A small network was shown many inputs. Here are its activations along a few directions, one row for each input.
Each table varies a few parts of the input and shows all the possible inputs, shuffled.
A made-up example of a description, with smaller parts first: values(2) and (point or ring(11) or (line(6) and ring(8))).
Shared parts are said once, and a part with two or three values counts as separate values.
In the rows, 128 means zero.

Other details of the inputs shift rows strongly along three fixed directions, in all tables alike. That doesn't count.

A family of inputs:
x1: [ 93 170 151 169  95 174 132 126  89 169 153]
x2: [142  59  96  98 179 102 118 153 121 146 162]
x3: [154  52 107 123 157 125 134 146 132 137 140]
x4: [146 137 142 113 128  71 123 112 158  67  70]
x5: [125  97 102 123 141 189 121 142 115 150 129]
x6: [136 137 120 127 122  83 127  93 171  46  90]
x7: [ 97 198 143 122 114 166 122 148  94 163 147]
x8: [123 150 168 177  76 111 107  78 121  93  71]
x9: [140  89  83  98 163 116 118 140 142 121 125]
x10: [140  74  95 106 159 105 114 147 109 159 151]
x11: [151  57 100 102 175  98 122 144 143 110 164]
x12: [118 186 157  73 149 104 123 171 130 131 160]
x13: [114 167 144  98 158  77 126 159 119 133 193]
x14: [118 179 164 106 146  90 139 167 117 141 187]
x15: [ 96 188 138 160 102 122 148 120 122 133 170]
x16: [137  74  72  98 163 128 121 140 128 141 119]
x17: [128 165 161  95 154  80 130 171 118 137 181]
x18: [105 172 132 135 105 166 148 136 129 144 137]
x19: [113 184 133 106 141 136 153 164 131 137 171]
x20: [144  64 120 132 135 138 122 137 130 146 127]
x21: [170 151 159 158 119 113 125  28 146 112 101]
x22: [130  85  66 115 139 148 125 133 111 165 113]
x23: [120 100  91 159  82 193 136 109 106 181  73]
x24: [129 136 135 154  85 137 137  90 160  81  72]
x25: [144 126 178 128 118  57 112 105 157  65  90]
x26: [109 167 168 126 140 135 125 152 118 125 188]
x27: [119  89  91 159 103 205 122 109 100 166  80]
x28: [137 143 123 117 121  63 110  97 152  68  70]
x29: [130 120 153 172  86 119 134  90 149  95  91]
x30: [153  77 126 112 163  99 127 152 138 123 145]
x31: [130 149 129 161  86 124 148  88 157  76  71]
x32: [128  82 121 154 116 164 112 119  96 161 113]
x33: [125 115  84 163  81 176 142 108 101 178  69]
x34: [122  92  61 147 116 174 139 114 121 157 108]
x35: [175 159 144 122 139 111 119  38 164  92  82]
x36: [146 137 140 112 137  78 126 122 168  65  89]
x37: [ 90 189 156 175  88 186 143 128  99 156 177]
x38: [139  92 119 103 150 139 101 135 123 121 100]
x39: [144  77 127 128 125 122 115 131 119 149 112]
x40: [143  85  95  92 166 135 133 161 126 149 127]
x41: [ 93 192 137 164  83 194 142 114 114 134 131]
x42: [111 192 161  93 155 129 116 164 131 112 171]
x43: [118 162 168 124 126 117 141 147 140 114 180]
x44: [144 134 155 112 127  82 115 112 176  55  79]
x45: [115 166 142 105 159  86 129 161 130 127 203]
x46: [144  74 136  94 169 109 118 162 131 139 156]
x47: [134  73  94 180  96 176 154 111 115 162 117]
x48: [148  66 113 105 169 116 131 163 119 155 155]
x49: [ 98 175 130 146  91 172 146 128 115 163 119]
x50: [ 93 197 167 161 102 159 131 136 103 151 174]
Description of these inputs: values(2) and (point or (line(4) and line(6))).
The inputs of x30 and x36 match in every part but the values(2) part. If x45 is changed in the same way as x30 into x36, which row does it become?
Answer: x9
The inputs of x46 and x49 match in every part but the values(2) part. If x10 is changed in the same way as x46 into x49, which row does it become?
Answer: x28
Change only the line(6) part in x46. List by row number the other rows that result.
Answer: x20, x25, x29, x39, x43
Change only the line(6) part in x17. List by row number the other rows that result.
Answer: x3, x14, x30, x47, x48
A walk changes only the line(4) part. It starts at x22 and steps to x4. List the rest of the walk in order.
Answer: x23, x38
A walk changes only the line(4) part. It starts at x6 and steps to x31. List the rest of the walk in order.
Answer: x24, x41
Change only the values(2) part in x48. List by row number the other rows that result.
Answer: x40
Change only the values(2) part in x16. List by row number the other rows that result.
Answer: x2

A family of inputs:
x51: [105 200 166 140  98 146 130 122 121 145 154]
x52: [152  65  63  86 161 187 125 146 131 147  89]
x53: [117 162 140 136 119 142 140 126 134 145 160]
x54: [110 120 102 158  98 194 131 119  99 207 134]
x55: [131 161 150 103 146  92 136 136 140 123 169]
x56: [106 201 173 147  97 101 154 122 142 104 136]
x57: [139 138 149 167 106  95 127  71 154  61  76]
x58: [156  53 102 147 134 120 131 116 137 112  81]
x59: [109 119 109 194  73 164 130  93 104 146  71]
x60: [123 114 113 100 151 128 132 174 126 160 183]
x61: [167  41  94 123 161 162 122 133 114 159 121]
x62: [107 127  98 205  58 183 141  67 112 156  90]
x63: [128 148 138  85 159 102 121 156 133 140 188]
x64: [111 170 138 152 105 158 157 118 117 167 154]
x65: [143  64  99 158 115 137 121 111 117 139  69]
x66: [149 110 127 185  93 118 135  61 145  92  55]
x67: [110 123 106 154  90 154 137 127 112 169 127]
x68: [120 109 110 153 117 182 138 143  98 164 135]
x69: [126  69 105  98 164 138 110 166 118 151 149]
x70: [107 194 178 124 111  81 121 132 149  92 133]
x71: [144  71 113  99 171 156 114 151 123 145 161]
x72: [140 102  83  62 173 167 117 164 126 148 116]
x73: [115 157  76  76 152 161 136 164 116 170 145]
x74: [ 98 199 163 142 103 150 127 120 114 134 156]
x75: [125 152 132  95 167 107 123 155 115 137 187]
x76: [159  66 122 137 136 123 103  94 133  96  75]
x77: [137 110 105 196  72 140 134  58 117 132  55]
x78: [159  50 112 119 133  82 118 112 148  95  77]
x79: [121 121 128 112 139 161 133 173 117 167 175]
x80: [119 147 130 102 160 106 133 173 120 129 186]
x81: [135 153 150  97 163  65 130 162 141  95 165]
x82: [105 187 160 134 111 115 144 142 142 118 159]
x83: [ 98 162 105 204  47 196 153  83 104 192 118]
x84: [123 165 154 106 157 100 114 140 126 116 159]
x85: [137 123 165 142 109  83 112  97 166  35  75]
x86: [134 153 165  84 165  81 118 144 142 115 160]
x87: [ 86 196 144 147  92 129 139 133 114 133 157]
x88: [168  88 145 103 169  58  98 110 157  69  90]
x89: [117 154  85  83 159 175 147 166 128 162 148]
x90: [109 197 164 132 116  73 129 128 134  80 138]
x91: [105 149 136 114 145 135 139 166 125 137 185]
x92: [144 175 186 129 126  67 114  97 151  56  99]
x93: [120 128 122 129 134 164 135 163  93 179 155]
x94: [170  85 150 105 168  76 101 112 160  49 100]
x95: [115 178 111  59 169 134 122 171 132 138 143]
x96: [125 162 153 131 120 146 142 128 122 147 153]
x97: [117 192 168 137 119 118 142 146 123 116 150]
x98: [102 189 163 129 109 112 138 141 123 137 146]
x99: [143  74  95 104 164 121 127 165 110 159 150]
x100: [162  90 147 116 139  99 108 106 164  78  99]
x101: [ 98 152 122 193  66 192 141 108  88 166 102]
x102: [144  38  76 116 152 151 112 126 116 158 129]
x103: [142  82 113 108 150 165 125 143 107 182 148]
x104: [157  78 150 100 146  76  98 129 164  67  92]
x105: [120 198 170 124 113  79 135 109 141 102 142]
x106: [131 122 144 148 104  71 118  92 164  46  80]
x107: [147  24  96 103 162 149 103 153 121 137 120]
x108: [107 201 183 138  94 107 137 125 130 108 127]
x109: [128  80  95 170 109 162 139 114 116 141  97]
x110: [136 153 136  97 171  99 133 156 126 136 187]
x111: [120 118 123  95 167 141 112 158 115 159 179]
x112: [156  60  49  72 174 146 122 146 143 135  95]
x113: [108 125 106 207  62 193 145  69 116 152  89]
x114: [141 110 117 183  89 114 125  59 140  87  60]
x115: [159  77 134 105 147  57 120 123 165  70  99]
x116: [108 166 146 151  96 162 152 139 110 161 145]
The inputs of x91 and x87 match in every part but one. If x109 is changed in the same way as x91 into x87, which row does it become?
Answer: x90
What do these inputs look like to the network?
Answer: ring(6) and (point or (values(2) and ring(5)))
Which other rows agree with x88 in the ring(6) part? List them by row number.
Answer: x54, x59, x65, x69, x70, x84, x86, x95, x98, x111
Which other rows agree with x55 in the ring(6) part? List them by row number.
Answer: x60, x62, x80, x81, x83, x106, x110, x112, x114, x115
Change only the ring(5) part in x85. List by row number the other rows that result.
Answer: x68, x79, x97, x116

A family of inputs:
x117: [150  61  96 104 158 121 126 141 140 127 121]
x118: [137 135 138 112 142  93 122 123 148  83 124]
x119: [125 138 130 153  96 127 122  89 132 115  87]
x120: [127 124 127 109 140 115 129 150 130 131 136]
x121: [145  67 103  91 179 145 112 162 119 146 145]
x122: [121 176 193 158 102  75 127 103 149  68 132]
x123: [125 157 134 152 101 112 131  96 137  99 100]
x124: [101 178 128 146 106 162 143 136 109 153 154]
x125: [118 156 120 132 121 149 144 138 113 161 152]
x126: [140 137 136 110 149 112 128 132 136 119 136]
x127: [136 104 107 116 140 152 129 135 122 163 139]
x128: [141 110 140  92 157 112 114 147 143 110 133]
x129: [124 165 146 143 106  94 125 100 139  87  99]
x130: [120 177 162 103 134 108 125 143 135 117 151]
x131: [147  65  90 110 154 151 130 145 122 154 134]
x132: [120 123 113 127 128 149 140 148 122 152 142]
x133: [115 127  97 159 100 157 140 113 114 159 115]
x134: [103 130 132 217  52 180 144  90  96 168 108]
x135: [156  63 103 137 131 131 119 102 131 125  74]
x136: [121 163 144 138 105 125 131 110 131 127 116]
x137: [148  65  98 112 159 160 125 146 121 154 129]
x138: [138  98 108 104 164 143 124 145 122 143 149]
x139: [126 146 134  79 170  99 130 177 129 139 181]
x140: [130 145 149  77 173  91 116 170 138  99 168]
x141: [137 115 134 131 122 116 115 103 150  89  94]
x142: [143 118 131 137 115  99 124 102 143  94  82]
x143: [141  81 111 146 108 135 112  92 134 114  67]
x144: [130 136 140 123 126 129 127 125 140 116 124]
x145: [104 153 117 136 118 154 140 145 115 154 153]
x146: [129 173 158 139 114 105 134 102 147  86 109]
x147: [115 151 130 148 108 149 129 116 113 140 116]
x148: [117 139 120 170  85 172 139 104 107 159  95]
x149: [110 178 155 142 100 127 124 111 134 106 115]
x150: [140 128 148  72 185 105 117 175 136 115 168]
x151: [130 133 131 116 136 124 123 121 139 115 132]
x152: [137  61 106 156 126 158 132 123 108 169 143]
x153: [138 117 135 103 149 112 122 149 137 110 132]
x154: [109 108 106 177  98 193 145 131  76 223 165]
x155: [120 143 124  87 167 115 132 170 129 136 186]
x156: [113 170 160 146 120 116 139 134 116 145 183]
x157: [102 193 141 138 105 161 148 130 116 161 161]
x158: [147  57 101 137 122 127 121 115 141 112  71]
x159: [110 181 135 110 138 122 145 159 123 150 178]
x160: [137 128 140 124 124 101 123 121 140  97 103]
x161: [116 147 135 118 132 115 126 144 132 115 138]
x162: [148  87 112 136 123 119 114  91 146 104  80]
x163: [135  85 105 129 127 122 119 122 131 120  96]
x164: [114 140 112 109 144 134 133 159 112 162 167]
x165: [118 202 170 137 112  86 125 102 141  80 114]
x166: [ 98 176 121 148 103 186 154 148  98 185 165]
x167: [126 135 130 130 121 119 123 124 127 115 115]
x168: [144 121 130 102 162 101 117 131 140 105 133]
x169: [146  65 134 141 132 111 115 122 125 124 121]
x170: [145  82 111 144 125 139 118 102 136 108  81]
What do these inputs look like to the network?
Answer: ring(6) and (point or (values(2) and line(4)))
The inputs of x139 and x117 match in every part but the ring(6) part. If x135 is changed in the same way as x139 into x117, which row does it become?
Answer: x146
The inputs of x145 and x133 match in every part but the ring(6) part. If x132 is changed in the same way as x145 into x133, which row does it become?
Answer: x159
Change only the values(2) part in x144. List by row number the other rows that result.
Answer: x141
Change only the values(2) part in x125. List by row number the other rows that result.
Answer: x123
Change only the ring(6) part in x166. List by row number the other rows that result.
Answer: x125, x131, x142, x153, x160
